These are the activations of a small neural network, seen along a few directions. Each row is one input.
Each table varies a few parts of the input and shows all the possible inputs, shuffled.
Descriptions start from the smaller parts, as in this example, which fits no table here: one of 8 places around a ring, together with either a single point or one of 9 places around a ring or (one of 2 separate values, together with one of 6 places along a line).
Shared parts are said once, and a part with two or three values counts as separate values.
In the rows, zero is written as 128.

Other details of the inputs shift rows strongly along three fixed directions, in all tables alike. That doesn't count.

Rows:
r1: [ 71 132  76 105 108 122 157  95 133 124 168  96  84 121]
r2: [159 136 141 139 118 143 124 117 134 133 153 142 131 130]
r3: [134 131 143 139 165 113 116 159 124 130  91 128 155 130]
r4: [115 128 131 127 147 102 115 130 105 124 102 135 134 122]
r5: [116 138 129 132 155 103 122 139 122 129 103 119 132 128]
r6: [153 141 132 144 124 145 124 118 136 138 156 142 133 128]
r7: [114 130 124 126 152 107 119 139 112 128 102 133 138 122]
r8: [163 146 140 139 131 141 126 126 152 132 156 127 129 132]
r9: [126  50 152  91  92 157 121 191 124 110  38 122 144 151]
r10: [115 122 126 124 150 102 116 134 103 123 108 140 140 118]
r11: [120 138 129 128 154 102 118 135 114 128 101 129 135 125]
r12: [105  51 146  76  77 153 142 173 116  90  48 131 135 126]
r13: [140  68 152 102  53 189 148 147 139 109 104 141 131 135]
r14: [111 124 127 136 148 104 115 126 100 131 107 144 141 120]
r15: [112 124 127 128 148 106 115 133 102 126 106 139 138 119]
r16: [ 99 114 129 121 120 122 136 139 125 124  89 115 124 131]
r17: [159 140 133 134 130 143 124 123 139 131 161 140 133 126]
r18: [158 141 141 146 124 143 129 121 142 137 147 133 128 134]
r19: [ 67 134  75 108 106 121 154  88 128 130 173 100  85 118]
r20: [ 81 140  76 104 121 112 145  92 124 125 181 104  89 114]
r21: [153 139 141 145 119 144 126 115 136 138 148 140 131 133]
r22: [112 133 126 138 155 107 121 136 114 134 102 130 137 126]
r23: [109 115 125 110 131 107 127 131 110 116 105 128 127 121]
r24: [157 128 141 136 113 142 125 115 131 128 152 144 131 128]
r25: [163 143 138 132 127 140 125 121 143 130 157 135 128 130]
r26: [116 137 130 135 154 103 121 133 115 130  99 128 134 129]
r27: [159 135 134 131 123 143 123 123 138 126 159 142 133 126]
r28: [112 134 132 136 150 105 125 138 120 133  96 120 135 131]
r29: [155 147 139 151 128 143 131 124 147 139 152 123 131 137]
r30: [110 113 124 110 136 119 131 146 121 116  95 123 131 126]
r31: [152 144 135 153 130 147 130 126 145 141 155 128 136 134]
r32: [160 143 139 137 125 141 126 119 140 133 156 136 128 131]
r33: [164 144 138 136 130 140 127 122 146 129 155 132 128 133]
r34: [117 136 130 128 158 104 125 145 127 126  99 111 136 129]
r35: [123 131 131 120 156  98 113 133 109 120 107 132 135 119]
r36: [148 133 137 149 120 149 129 121 138 140 145 138 132 132]
r37: [104  56 148  74  76 148 145 172 119  92  42 123 130 131]
r38: [159 145 140 145 128 143 131 129 150 135 150 122 132 136]
r39: [115 132 126 129 156 105 118 137 110 129 106 134 139 123]
r40: [112 131 126 131 155 108 122 144 119 129 102 125 137 126]
r41: [162 142 137 132 125 136 123 119 140 126 158 137 129 128]
r42: [114 134 123 129 154 101 116 132 108 127 112 136 137 121]
r43: [162 134 141 132 119 141 122 119 133 126 155 141 129 126]
r44: [120 134 130 124 157 102 122 140 121 125  98 121 132 126]
r45: [114 128 132 135 147 100 115 124 102 130 104 139 137 123]
r46: [114 125 126 132 151 102 115 129 101 127 109 142 141 118]
r47: [111 132 126 123 151  96 118 133 109 123 101 129 132 123]
r48: [ 72 125  81 100  95 120 153  86 125 120 168  99  79 117]
r49: [121 140 126 124 158  99 117 133 118 126 107 126 133 123]
r50: [ 70 138  79 109 106 118 158  87 135 127 167  91  79 124]
r51: [114 123 116 132 153 109 103 140 112 143 109 119 132 141]
r52: [117 129 124 125 155 108 124 141 120 126 105 125 134 124]
r53: [ 69 139  80 113 106 118 160  92 139 131 167  84  81 125]
r54: [158 138 136 141 127 146 127 125 140 132 152 139 133 131]
r55: [109 130 127 138 148 105 116 129 105 133 104 140 141 124]
r56: [160 147 140 145 129 140 129 124 147 137 154 127 130 135]
r57: [111 132 124 132 153 104 116 129 104 132 112 138 138 120]
r58: [168  56 181  98  42 204 146 173 151 100  66 144 143 145]
r59: [149 139 138 153 123 149 127 123 141 141 149 137 135 133]
r60: [121 136 128 121 158  97 115 132 112 124 111 130 134 121]
r61: [ 78 134  80  94 107 119 162 103 147 119 167  79  79 122]
r62: [149 140 134 151 124 147 128 116 137 140 154 141 132 133]
r63: [118 124 125 118 152 105 115 135 108 119 111 136 137 117]
r64: [161 139 138 140 131 145 128 132 148 134 153 131 136 131]
r65: [155 136 142 143 116 144 123 114 132 136 151 144 131 131]
r66: [159 143 134 140 133 144 126 129 148 133 159 132 133 129]
r67: [152 123 138 132 108 158 138 136 148 129 143 128 131 134]
r68: [111 136 129 137 148 100 117 123 108 132 106 134 134 126]
r69: [144  61 144 104  51 196 136 155 149 121 106 122 124 156]
r70: [156 141 137 147 131 147 130 132 146 137 152 127 137 134]
r71: [108 131 127 137 152 109 125 141 117 134 100 125 139 128]
r72: [119 137 130 132 157 102 122 137 118 129 100 124 133 127]
r73: [164 135 138 130 123 137 123 115 136 124 162 141 130 125]
r74: [ 73 131  81  98 102 119 156  93 132 122 164  93  81 121]
r75: [153 134 136 141 118 145 123 119 133 133 154 146 135 128]
r76: [109 137 124 139 156 106 121 137 117 135 108 126 136 126]
r77: [154 141 140 146 119 144 125 115 137 139 146 140 131 133]
r78: [152 144 138 151 124 142 129 114 140 141 149 133 127 134]
r79: [152 144 142 155 124 145 130 124 145 141 145 126 134 138]
r80: [ 58  72  93  62  40 160 185 129 151  96 114  76  74 130]
r81: [157 138 135 142 129 145 128 126 141 135 151 136 132 130]
r82: [ 83 135  62  98 122 115 135  99 138 133 189  80  77 131]
r83: [118 137 121 125 160 103 117 136 114 128 110 131 137 120]
r84: [157 138 140 140 118 140 124 117 135 132 151 141 131 131]
r85: [117 126 126 119 154 104 116 139 109 123 107 135 139 119]
r86: [162 141 141 140 125 143 128 123 143 131 149 134 129 134]
r87: [160 131 133 130 124 140 123 118 133 125 165 145 133 121]
r88: [135  76 143 103  51 190 153 142 148 112 110 133 124 136]
r89: [106 136 125 145 154 107 123 133 116 140 105 126 138 129]
r90: [152 138 134 143 124 146 126 118 135 137 158 142 132 129]
r91: [146 113 138 131  97 158 130 121 131 126 146 145 130 127]
r92: [106 135 127 146 154 111 124 139 118 139 101 122 142 130]
Description of these inputs: one of 4 places along a line, together with either a single point or (one of 2 separate values, together with one of 11 places along a line).
Question: Changing only the place on the line of 4 turns r40 into r76. The same change can be made to r9. Which row results?
Answer: r51
Question: Changing only the place on the line of 4 turns r83 into r7. The same change can be made to r35. Which row results?
Answer: r43
Question: Which other rows does r19 become when the choice among 2 separate values takes its other values? List them by row number.
Answer: r21
Question: Start at r16 and move only the place on the line of 4, one step at a time. The first step leads to r80. Which rows follow, in order?
Answer: r5, r8
Question: Which other rows does r78 become when the place on the line of 4 takes its other values? List them by row number.
Answer: r18, r44, r72
Question: Which other rows does r22 become when the place on the line of 11 takes its other values? List them by row number.
Answer: r1, r6, r15, r31, r46, r57, r71, r75, r76, r90
Question: Which other rows does r88 become when the place on the line of 11 takes its other values? List them by row number.
Answer: r13, r14, r19, r36, r55, r59, r62, r89, r91, r92

Rows:
r93: [ 79 108 116  86 129 102 148 151 124  98  79  98 121 123]
r94: [ 73 108 118 109 114 109 137 129 110 116 100  99 114 125]
r95: [145 191 143 166 236  48  84 130  96 146 115 145 167 108]
r96: [ 87 111 110 111 108 111 144 113 113 117 124 109 111 119]
r97: [206 114 172 139 109 177 100 150 141 129 144 152 154 143]
r98: [ 94 109  94  99 124 120 130 138 128 122 126  93 101 130]
r99: [202 142 185 140 103 165 116 131 149 137  84 166 136 153]
r100: [101 126 106 116  93 128 148  96 136 127 168  99 102 122]
r101: [ 80  83 111  88 133 113 131 165 122 115  66  90 115 139]
r102: [124 142 106 142  89 154 149  79 139 139 199 126 102 121]
r103: [ 96 126 106 100 129 114 154 134 139 108 119  89 108 124]
r104: [144 129 153 100 108 123 125 130 134 118  74 124 107 145]
r105: [103 128 103 126 100 133 153 108 144 130 164  89  94 129]
r106: [120 148  93 118  96 160 169  99 169 126 194 100  92 128]
r107: [133 100 124 102 112 131 122 131 114 116 131 136 123 128]
r108: [183 107 188 154 114 156 117 162 136 127  89 148 171 151]
r109: [ 95 121 125 107 123 127 142 142 120 112  95 121 127 117]
r110: [ 93 175 111 168 187  69 106 102  96 159 128 129 139 115]
r111: [ 76  88 104  90 118 116 128 147  98 117  75 126 123 122]
r112: [ 79 102  99  99 121 122 133 145 117 124  94 112 121 137]
r113: [208 124 173 167  82 195 131 112 145 140 173 176 144 136]
r114: [120 107 141 137 109 137 129 117 114 120 107 154 135 123]
r115: [ 89  90 102  85 119 106 122 126 106 102 108 123 111 119]
r116: [ 95 127 102 135  99 145 153 109 143 137 151 102  99 128]
r117: [155 207 131 202 221  75  95 102 127 174 175 125 144 136]
r118: [130 107 153 105 120 132 131 160 125 101  84 124 140 120]
r119: [138 169 133 161 234  50  62 139  82 155 100 146 172 119]
r120: [173  77 179 128 120 155  95 172 109 114  52 188 176 135]
r121: [ 95 115 108  88 120 106 151 121 117 100 127 116 105 110]
r122: [142 153 103 124  95 156 161  79 150 126 223 135  93 113]
r123: [105 137 103 114 118 142 163 120 160 128 151  98 100 128]
r124: [118 186  84 164 198  91 106 101 119 165 176 121 124 132]
r125: [164 147 127 148  74 169 146  92 172 137 226 118 103 138]
r126: [179  84 198 118 125 142 115 191 118  99  35 165 182 126]
r127: [ 68  86 108  92 117 115 129 165 110 118  59 118 126 134]
r128: [132 148  91 125  93 168 134  89 151 142 227 118  92 130]
r129: [150 125 122 122 107 147 121 129 147 128 168 123 118 138]
r130: [133 134  93 119 100 152 137  89 133 137 208 137  97 124]
r131: [116  91 131  99 122 128 120 161 121 114  84 116 139 142]
r132: [154 129 154 135 119 149 134 152 146 123 113 148 147 131]
r133: [159 196 117 182 234  72  76 119 110 164 160 133 152 136]
r134: [208 134 173 146  99 185 130 134 160 132 154 163 157 129]
r135: [152 191 136 169 231  51  85 109  97 136 140 162 158 104]
r136: [104 117 106 109 120 132 126 120 119 132 139 131 116 124]
r137: [140 162  98 133 102 163 162  94 172 136 217 109  92 121]
r138: [140 102 128 107 115 135 116 138 119 118 123 134 132 128]
r139: [187 137 157 135 104 160 134 136 165 119 162 138 135 131]
r140: [ 85 169 114 170 189  66 108 120  99 154 109 130 139 124]
r141: [ 98 128 117 136 111 133 143 117 130 135 128 115 121 136]
r142: [152 130 140 123 129 142 144 141 160 121 133 109 123 132]
r143: [175 133 119 121  86 175 129  93 158 134 232 130 103 132]
r144: [191 127 177 146 118 171 129 158 151 125 110 160 167 140]
r145: [173  79 198 140 115 143 107 164 110 108  51 174 177 134]
r146: [189 173 158 159 173 115 106 118 132 138 167 155 153 118]
r147: [185 103 167 148 124 171 106 175 137 139  89 157 164 146]
r148: [107 159 113 164 159 113 130 110 134 157 144 112 120 135]
r149: [188  98 190 148 111 152 116 151 117 122  94 169 166 137]
r150: [ 83 169 117 166 190  72 104 114  88 152 110 127 138 118]
r151: [ 96 118 119 137 115 135 145 130 130 134 104 109 123 138]
r152: [ 95 124 105 123 110 124 151 115 138 126 140  88 104 136]
r153: [114 193 103 155 202  70 114  99 103 146 156 142 136 105]
r154: [ 75 103 118 104 115 105 141 123 108 117 103 109 114 122]
r155: [ 83 107 115  91 132 105 148 156 126 102  77  92 113 117]
r156: [ 70 103 120 114 112 119 142 125 107 124  90 121 118 121]
r157: [ 88 116 110  98 116 118 147 116 118 101 116 133 113 107]
r158: [100 123 121 106 124 125 146 128 122 116 115 130 122 114]
r159: [207 120 161 146  97 190 110 135 151 145 159 165 155 140]
r160: [ 77  90 104  99 132 125 136 159 124 128  71 103 118 140]
Question: Changing only one part turns r95 into r134. The same change can be made to r129. Which row results?
Answer: r127
Question: Changing only one part turns r148 into r117. The same change can be made to r109. Which row results?
Answer: r118
Question: Describe the family of inputs behind these rows.
Answer: one of 2 separate values, together with either a single point or (one of 3 separate values, together with one of 11 places along a line)
Question: Which other rows does r99 become when the choice among 2 separate values takes its other values? List them by row number.
Answer: r104
Question: Which other rows does r115 become when the choice among 3 separate values takes its other values? List them by row number.
Answer: r135, r145
Question: Which other rows does r141 become when the choice among 3 separate values takes its other values? List them by row number.
Answer: r112, r144
